A small network was shown many inputs. Here are its activations along a few directions, one row for each input.
In each table, some parts of the input vary, and every possible input appears once, in random order.
Descriptions start from the smaller parts, as in this example, which fits no table here: ring(8) and (point or (values(2) and line(4)) or ring(11)).
Shared parts are said once, and a part with two or three values counts as separate values.

Other details of the inputs shift rows strongly along two fixed directions, in all tables alike. That doesn't count.

Rows:
x1: [90,159,-461,222,-180,155,-156,-43,100,-48,121,14,425]
x2: [-450,-342,432,-221,177,-374,-20,203,-192,83,131,191,-442]
x3: [-61,-89,478,-244,-81,-351,90,156,-135,1,10,43,-413]
x4: [22,-35,274,-81,-28,81,174,-293,15,-212,-566,-120,121]
x5: [2,253,-565,302,-210,133,-249,184,145,98,330,32,343]
x6: [6,-31,629,-291,118,176,333,-407,34,-303,-874,-341,9]
x7: [-96,-221,483,-62,261,-202,15,260,-265,118,-73,134,-353]
x8: [236,162,-494,-92,-94,317,141,-550,216,-221,-177,-183,343]
x9: [109,-83,80,-56,273,316,177,-301,162,-92,-465,-142,35]
x10: [-51,-26,545,-269,126,85,322,-334,-89,-226,-840,-225,12]
x11: [83,42,206,-307,16,104,254,-368,60,-194,-368,-271,-83]
x12: [52,187,-458,238,-179,195,-169,-45,65,-34,142,-47,395]
x13: [-129,39,149,14,-54,-141,-171,353,-109,47,16,38,-91]
x14: [-41,-184,283,127,107,-300,-109,420,-226,217,377,277,-223]
x15: [172,72,-527,232,119,403,56,-329,209,18,-46,-45,372]
x16: [104,-231,573,-156,268,160,377,-402,129,-158,-689,-135,-119]
x17: [-24,-12,-160,269,54,-72,-168,386,-8,286,496,197,-56]
x18: [-398,-241,94,-77,87,-261,-135,269,-1,135,371,184,-309]
x19: [65,56,267,-390,89,138,379,-469,81,-221,-609,-298,-92]
x20: [-146,-35,452,-273,-6,-407,78,246,-335,81,67,71,-427]
x21: [-59,75,-176,276,-264,-174,-289,418,13,139,431,180,78]
x22: [79,192,-546,142,-88,347,-109,-225,146,-128,-192,-117,441]
x23: [148,206,-671,-34,-95,281,-29,-337,144,-121,-12,-136,260]
x24: [133,76,-547,380,-4,216,-204,87,189,171,500,65,245]
x25: [141,31,-441,295,56,250,-85,-102,102,80,259,33,266]
x26: [-86,52,2,-118,-94,-276,-160,374,-148,120,354,87,-308]
x27: [-18,16,142,-129,-121,-306,-56,272,-110,68,331,86,-249]
x28: [-59,-218,305,160,69,-307,-89,376,-200,216,313,285,-268]
x29: [179,200,-561,-13,-127,279,38,-419,149,-132,27,-184,295]
x30: [-25,38,-201,72,-250,-323,-196,312,-141,145,575,211,-148]
x31: [-125,-85,649,-130,-17,-303,9,312,-181,-8,-141,46,-224]
x32: [149,-21,-237,216,73,161,-48,-3,182,76,202,71,166]
Each input here is: values(2) and (point or (values(3) and line(5))).
Q: Changing only the values(2) part turns x18 into x2. The same change can be made to x27. Which row results?
A: x8
Q: Which other rows does x22 become when the line(5) part takes its other values? List them by row number.
A: x1, x4, x10, x12
Q: Which other rows does x21 become when the values(3) part takes its other values? List them by row number.
A: x3, x16

Rows:
x33: [60,-114,155,-105,88,-3,186,-228,5,-45,-90,-8,-108]
x34: [42,105,-54,-54,-113,203,112,-329,153,-221,-490,-175,253]
x35: [136,32,-127,-164,90,271,190,-403,235,-143,-328,-209,45]
x36: [-2,56,171,-158,46,-42,109,-27,-116,1,-113,-112,-125]
x37: [-86,-252,494,88,237,-202,-13,318,-213,156,-18,204,-234]
x38: [9,-6,163,-39,-95,-272,-121,294,-223,61,294,102,-202]
x39: [79,112,-117,30,-169,-19,-14,-20,6,-50,-60,4,133]
x40: [-87,-31,149,-39,-96,-291,-155,309,-223,49,244,122,-147]
x41: [-96,-145,263,237,157,-111,-128,413,-85,219,226,190,-104]
x42: [-33,-63,83,-80,2,-247,-78,277,-122,124,293,147,-333]
x43: [-8,164,-965,260,-168,273,-295,-48,321,35,398,47,367]
x44: [50,58,182,14,-179,-306,-74,334,-197,96,225,131,-187]
x45: [-110,54,186,-145,35,-32,76,2,-94,-25,-143,-99,-72]
x46: [147,16,323,-403,203,289,473,-696,10,-319,-902,-359,1]
x47: [-197,-256,512,114,219,-180,-66,352,-173,141,-56,180,-212]
x48: [42,152,-60,50,-176,26,-15,22,77,-44,-37,-55,146]
x49: [-27,23,208,-132,-24,14,47,-72,-6,-130,-189,-128,16]
x50: [39,-161,219,214,162,-136,-90,355,-157,221,252,227,-174]
x51: [-172,190,-690,307,-240,-105,-440,447,-65,232,750,198,166]
x52: [-157,-155,353,-207,71,-313,-3,242,-177,62,29,124,-393]
x53: [-24,-10,269,-298,128,68,262,-337,-99,-177,-563,-183,-47]
x54: [247,18,-349,286,167,450,49,-275,276,13,-115,-80,355]
x55: [73,109,-934,364,-170,170,-245,-51,227,121,643,160,392]
x56: [219,53,437,-326,59,254,463,-621,134,-337,-951,-379,71]
x57: [-271,-224,439,-94,59,-306,4,193,-155,62,63,137,-295]
x58: [-92,-176,465,-112,81,-296,86,174,-148,113,156,89,-357]
x59: [-166,-49,125,-60,-6,-223,-114,336,-50,118,269,107,-265]
x60: [252,200,-505,45,-97,397,32,-429,266,-179,-115,-241,406]
x61: [60,150,-865,346,-153,282,-188,-124,335,76,537,49,439]
x62: [72,150,-528,62,-118,386,-51,-409,258,-229,-209,-192,465]
Q: Changing only one part turns x46 into x45. The same change can be made to x38. Which row results?
A: x49
Q: Describe the family of inputs behind these rows.
A: ring(5) and (point or line(5))
